Each row below holds a small network's activations on one input, seen along a few directions.
In each table, some parts of the input vary, and every possible input appears once, in random order.
A made-up example of a description, with smaller parts first: one of 2 separate values, together with either a single point or one of 9 places around a ring or (one of 4 places along a line, together with one of 5 places around a ring).
Shared parts are said once, and a part with two or three values counts as separate values.

Other details of the inputs vary at random and push rows far along three fixed directions, the same in every table; ignore that.

Table:
row 1: 0 -4 -5 -11 3 -7 22 -26 9 9 -18
row 2: -2 8 -17 -30 -24 -17 -5 -21 -9 -16 -45
row 3: 22 34 -25 -28 -39 -19 -20 -3 -44 -22 -33
row 4: -25 21 23 36 13 -16 -15 17 -24 40 31
row 5: 19 -13 -18 7 10 15 -42 24 1 -1 4
row 6: 9 11 -17 -19 -12 -14 -3 -15 -16 -2 -22
row 7: 11 -44 -7 1 21 23 7 -2 47 2 -5
row 8: 2 6 4 -17 -2 -10 0 -4 -14 -2 -12
row 9: -11 43 13 25 6 -25 -35 34 -42 19 20
row 10: 24 -40 -3 5 8 32 11 -1 39 -14 17
row 11: -13 -4 16 -2 3 3 35 -31 10 -6 -12
row 12: 1 -1 1 -18 -23 -1 28 -21 0 -5 -5
row 13: -2 25 -22 -39 -27 -26 -29 -1 -39 -31 -38
row 14: 27 -27 -11 11 26 27 -14 20 30 -10 9
row 15: -28 5 43 30 11 -6 37 -6 -2 34 39
row 16: 10 -38 -5 10 30 26 -19 17 32 -22 13
row 17: 20 -13 -17 8 2 19 -43 36 11 -12 23
row 18: -2 -8 -1 -12 -12 -3 22 -24 7 8 -17
row 19: 15 -29 -9 7 5 24 -15 24 27 -9 25
row 20: 28 -5 -23 4 -1 16 -41 29 2 -17 11
row 21: 5 21 -21 -19 -17 -15 -42 -3 -28 -14 -32
row 22: 16 22 -3 -3 -24 -10 -24 12 -33 -11 -1
row 23: 12 -42 -7 15 3 31 8 -2 41 1 14
row 24: 15 22 -4 -6 -9 -14 -25 14 -30 -7 -14
row 25: -1 3 -8 -15 -25 -4 45 -42 -3 3 -18
row 26: -4 -5 20 -8 6 0 40 -27 9 9 -12
row 27: -35 13 39 35 22 -3 38 -3 7 41 36
row 28: -20 30 24 31 9 -12 -8 23 -23 31 38
row 29: 28 -46 -7 -1 32 34 10 0 48 -14 -8
row 30: -17 5 0 -9 -2 0 31 -29 12 -8 -20
row 31: -13 -2 6 -15 2 -1 35 -21 15 9 -12
row 32: -13 17 -14 -14 -12 -18 -30 16 -24 -19 -12
row 33: -23 25 24 19 0 -21 -9 24 -24 27 35
row 34: -5 2 2 -37 -20 -13 46 -38 -4 -2 -29
row 35: 0 6 -7 -30 -9 -15 -1 -1 -16 -6 -23
row 36: 19 -14 -32 2 14 6 -50 19 13 -24 -5
row 37: -7 2 4 -10 -3 -1 26 -29 7 -15 -26
row 38: 26 -23 -7 18 8 24 -9 20 17 -12 17
row 39: -50 9 32 35 14 -5 30 -1 9 24 35
row 40: -6 -1 2 -15 -5 0 29 -18 10 6 -8
row 41: 30 -15 -9 9 17 16 -45 34 6 -13 12
row 42: -17 31 10 41 -12 -11 -38 32 -45 28 41
row 43: -32 9 27 13 8 -13 25 4 -3 29 21
row 44: -12 1 7 0 5 2 36 -29 16 -6 -14
Description of these inputs: one of 4 places along a line, together with either one of 3 separate values or one of 8 places around a ring.
The inputs of row 29 and row 37 match in every part but the place on the line of 4. If row 27 is changed in the same way as row 29 into row 37, which row does it become? -> row 30
The inputs of row 21 and row 4 match in every part but the place on the line of 4. If row 44 is changed in the same way as row 21 into row 4, which row does it become? -> row 9
Which other rows does row 8 become when the place on the line of 4 takes its other values? List them by row number. -> row 10, row 15, row 16
Which other rows does row 33 become when the place on the line of 4 takes its other values? List them by row number. -> row 19, row 32, row 43
